Each row below holds a small network's activations on one input, seen along a few directions.
In each table, some parts of the input vary, and every possible input appears once, in random order.
Descriptions start from the smaller parts, as in this example, which fits no table here: line(6) and (point or (values(2) and ring(5)) or ring(11)).
Shared parts are said once, and a part with two or three values counts as separate values.
(in the rows, 128 means zero)

Other details of the inputs vary at random and push rows far along two fixed directions, the same in every table; ignore that.

A family of inputs:
row 1: [141 131 178 139 109 179 132  94  88 161 120]
row 2: [142 141 178 133 100 180 132 101 104 168 118]
row 3: [147 147  67 104 154  87 138 142 151 111 124]
row 4: [ 70  75 153 148 127 128 117 155 159  74 143]
row 5: [147 140  64 101 132  87 133 142 146 143 156]
row 6: [152 145  72 104 149  79 132 149 135 105 130]
row 7: [131 143 178 139 127 175 117  91 100 141  91]
row 8: [141 145  69 102 151  75 134 134 138 108 123]
row 9: [152 138  74 132 150  68 149 151 136 146 155]
row 10: [144 141  67 104 158  82 142 140 139 108 123]
row 11: [135 134 174 141 109 183 135  96  84 159 115]
row 12: [ 75  77 152 178 126 121 128 161 167 114 171]
row 13: [140 143 176 133  99 184 135 101 103 167 117]
row 14: [142 137 176 139 110 184 128  95  95 163 121]
row 15: [ 65  71 144 149 105 134 119 149 155 100 169]
row 16: [138 149  67 101 149  80 123 136 149 122 124]
row 17: [153 136  67 104 127  79 131 142 133 134 159]
row 18: [140 145 182 140 119 170 125  93  95 125  92]
row 19: [ 68  74 149 153 117 124 100 155 159  79 139]
row 20: [ 71  65 148 148 106 128 117 148 157 103 172]
row 21: [141 146 182 135 121 179 137 102 110 136  87]
row 22: [143 145 187 135 128 178 120 109 104 141  97]
row 23: [ 68  75 150 151 127 129 121 149 162  69 138]
row 24: [ 54  75 149 148 127 126 108 142 161  84 137]
row 25: [142 138  60 105 131  83 138 142 129 133 151]
row 26: [147 142  62 104 126  84 134 143 132 131 156]
row 27: [138 135 178 142 128 177 115 101 100 143  90]
row 28: [ 64  75 142 149 111 142 118 148 161 108 169]
row 29: [144 142  60 107 126  83 134 145 130 130 152]
row 30: [141 137 179 139 122 175 115 102 105 143  90]
row 31: [ 57  76 150 149 122 123 106 143 160  79 138]
row 32: [132 148 181 133 116 172 122  96 108 146  87]
row 33: [140 149  68 104 143  73 120 137 136 112 125]
row 34: [ 59  81 148 149 133 133 115 144 169  81 139]
row 35: [217 206  99  90 142 123 138  97  84 181  72]
row 36: [146 148  73  98 148  84 138 152 151 120 125]
row 37: [136 130 180 141 127 172 118  99  93 140  88]
row 38: [225 210 105  92 148 120 135 101  67 164  85]
row 39: [150 136  65 100 132  86 133 141 147 145 157]
row 40: [139 138 187 137 132 174 123 106  92 137  96]
row 41: [ 71  79 150 153 122 129 118 152 162  66 140]
row 42: [151 145 188 161 113 165 144 112 106 173 118]
row 43: [145 135 180 142  99 176 126  99  89 152 124]
row 44: [147 139  68  96 127  84 137 144 150 148 154]
row 45: [ 61  80 143 145 100 138 123 155 168 112 161]
row 46: [ 67  74 152 148 133 132 119 154 160  79 141]
row 47: [144 142  61 101 131  91 135 142 144 142 155]
row 48: [ 68  79 150 149 135 136 116 156 167  82 143]
row 49: [153 138 188 169 113 159 138 112  93 157 124]
row 50: [148 143  75 100 154  76 127 150 133 113 131]
row 51: [137 146 181 137 126 177 127  93 108 135  91]
row 52: [ 70  70 145 148 112 136 115 147 163 111 172]
row 53: [223 194  97  92 136 126 149  85  66 196 108]
row 54: [145 151  76  96 148  81 130 155 149 124 128]
row 55: [ 58  76 150 148 131 128 118 142 163  78 137]
row 56: [ 62  70 143 149 110 137 122 147 155 105 168]
row 57: [139 141  57 105 137  90 137 143 137 140 151]
row 58: [138 152  71  97 146  81 137 140 154 119 120]
row 59: [139 140 174 140 104 187 131  99  98 162 116]
row 60: [140 143 186 138 133 179 120 108 100 140  98]
row 61: [220 208  96  95 158 132 151  89  79 165  77]
row 62: [146 137  67 104 148  74 122 143 134 117 122]
row 63: [155 144  75 130 145  73 145 153 147 149 155]
row 64: [147 135  65 103 131  80 136 140 132 135 156]
row 65: [145 143 183 137 127 180 128 105 105 136  95]
row 66: [152 135 188 167 117 159 142 109  92 161 122]
Description of these inputs: line(6) and (point or line(4) or ring(6)).
- Changing only the line(6) part turns row 1 into row 14. The same change can be made to row 46. Which row results? => row 48
- List by row number the other rows that have the line(6) part in common with row 62. => row 4, row 8, row 15, row 20, row 23, row 25, row 31, row 50, row 64, row 66
- A walk changes only the ring(6) part. It starts at row 33 and steps to row 18. List the rest of the walk in order. => row 41, row 6, row 38, row 19
- Which other rows does row 57 become when the line(4) part takes its other values? List them by row number. => row 14, row 28, row 52
- List by row number the other rows that have the line(6) part in common with row 16. => row 3, row 5, row 22, row 30, row 39, row 47, row 51, row 59, row 63, row 65

A family of inputs:
row 67: [ 68  81  49 118 113  68 128 181 209 106 188]
row 68: [ 78 103  55 124 124  60 113 162 181 112 183]
row 69: [212 183 107 115 140 101 144  99  66 188 104]
row 70: [111 105 196 170 114 174 138  92 109 151 122]
row 71: [238 211  78  74 137 112 160 104  88 190 126]
row 72: [173 190 188 135 159 176 133  82  93 133  29]
row 73: [134 150  64 107 179  41 120 176 164  74  96]
row 74: [210 192  98  96 109 122 136 111  81 195 107]
row 75: [ 77 101 188 130 136 192 101  96 128  88  77]
row 76: [ 45  48 197 186 105 161 137 132 151 100 159]
row 77: [157 126  48 115 145  38 141 152 134 124 163]
row 78: [ 30  60 191 145 129 171  77 124 166  59 102]
row 79: [205 190 104  73 157 130 117  87  69 125  58]
row 80: [115 132  40  70 169  80 126 143 152  75 110]
row 81: [165 151  57  98 112  91 145 141 137 143 157]
row 82: [178 169 180 118 112 196 157  86  81 191 108]
row 83: [223 229  81  91 186  85 134 104 106 143  42]
row 84: [ 53  73 203 141 123 179  82 125 132  66  93]
row 85: [ 81  97  68 125 169  33 113 202 204  24 134]
row 86: [ 93  99  52 118 119  51 119 174 166  94 192]
row 87: [136 136  52 104 116  73 123 151 165 147 158]
row 88: [134 135  46  98 115  83 151 153 156 138 160]
row 89: [166 145 169 148 127 169 127 115  76 179 120]
row 90: [ 80  80 228 190 110 218 125 114 122 145 140]
row 91: [198 202  91  99 123 136 161  83  68 188 111]
row 92: [207 184  71 107 150  78 144 100  96 187 115]
row 93: [205 201  96 100 123 117 134  96  62 192 109]
row 94: [206 184 112 122 146 138 137 102  83 202 116]
row 95: [126 111 195 152  74 184 118 117 109 145 132]
row 96: [197 169 184 118 107 178 135  95  73 186 112]
row 97: [ 61  74 226 165  95 205 123 123 153 135 149]
row 98: [ 80 105 178 159  97 177 125 105 125 138 140]
row 99: [ 48  61 207 164  96 172 104 145 176 122 165]
row 100: [ 92 110 237 174 131 191 120 118 129  64  78]
row 101: [ 81  80 227 187 106 220 136 119 114 138 143]
row 102: [ 90  73  55 136 143  52 122 203 184  90 208]
row 103: [168 167 153 130 102 170 141  83  72 163 124]
row 104: [ 83  94  57  90 158  75 110 161 176  39 137]
row 105: [ 86  73  49 134 140  35 140 179 187  78 201]
row 106: [114 139 218 158 142 191 134 107 114  94  56]
row 107: [102  88  62 135 143  76 137 184 173 100 201]
row 108: [ 69  73 217 158  94 175 108 148 145 128 154]
- What is each input in this table made of? => ring(6) and (values(2) or ring(5))
- Changing only the ring(6) part turns row 86 into row 93. The same change can be made to row 96. Which row results? => row 108
- Changing only the ring(6) part turns row 89 into row 102. The same change can be made to row 74. Which row results? => row 95
- Which other rows does row 67 become when the ring(5) part takes its other values? List them by row number. => row 70, row 90, row 97, row 98
- List by row number the other rows that have the ring(6) part in common with row 99. => row 68, row 78, row 83, row 87, row 92, row 94
- Which other rows does row 106 become when the values(2) part takes its other values? List them by row number. => row 80

A family of inputs:
row 109: [157 129 197 166 130 188 138  96  76 176 116]
row 110: [ 54  57 202 173 138 142 121 145 164  61 133]
row 111: [212 190  69  96 154 101 142 119 105 204 116]
row 112: [117 114  60 121 174  61 141 170 181  72 148]
row 113: [159 146 208 144 111 192 121 111  91 180 116]
row 114: [146 149 210 143 122 178 118  96  91 146  61]
row 115: [132 147 180 131  84 198 135  68  84 170 113]
row 116: [200 214  70  86 162 110 148 127 111 154  79]
row 117: [164 148 206 145  92 190 127 110  91 172 114]
row 118: [ 32  52 178 140 104 156  95 135 152  66 125]
row 119: [209 189  64 116 160  89 166 104  88 188 125]
row 120: [ 87 117  38  85 145  88 125 167 173  74 143]
row 121: [146 141 184 128  74 200 131  78  81 161 113]
row 122: [ 47  67 202 157 125 147 107 149 186  75 122]
row 123: [ 36  43 167 150 102 174 102 137 160 114 170]
row 124: [165 135 207 159 123 185 134 108  69 164 127]
row 125: [213 191  75 101 172  73 149 114  81 144  83]
row 126: [112 114  60 136 165  37 109 169 155  75 143]
row 127: [211 199  67 114 142  81 171 104  87 177 126]
row 128: [ 45  71 192 178 117 140  79 151 166  75 124]
row 129: [ 95 107  51  75 148  66 119 151 179  74 141]
row 130: [ 61  55 189 192  91 143 132 152 153  88 173]
row 131: [189 187  49  77 137 112 147  86  94 194 122]
row 132: [143 157 198 155  95 184 141  88 100 180 107]
row 133: [109 123  62 106 161  68 127 174 203  85 138]
row 134: [153 138 187 120  80 205 121  89  74 161 121]
row 135: [146 154 198 158 139 199 144 103  82 127  80]
row 136: [105 102  48  85 129  76 113 170 162 113 189]
row 137: [100 113  54 125 143  62 135 166 188 137 170]
row 138: [ 68  52 193 185  97 148 122 165 148  89 180]
row 139: [ 92 109  44  97 139  59  90 152 158  75 142]
row 140: [218 203  72  97 121  90 154 118 106 184 116]
row 141: [ 98 111  43  81 148  82 121 155 185  72 146]
- What is each input in this table made of? => values(3) and (line(5) or ring(6))
- Changing only the values(3) part turns row 116 into row 135. The same change can be made to row 128. Which row results? => row 126
- List by row number the other rows that have the values(3) part in common with row 120. => row 115, row 118, row 121, row 123, row 129, row 131, row 134, row 136, row 139, row 141
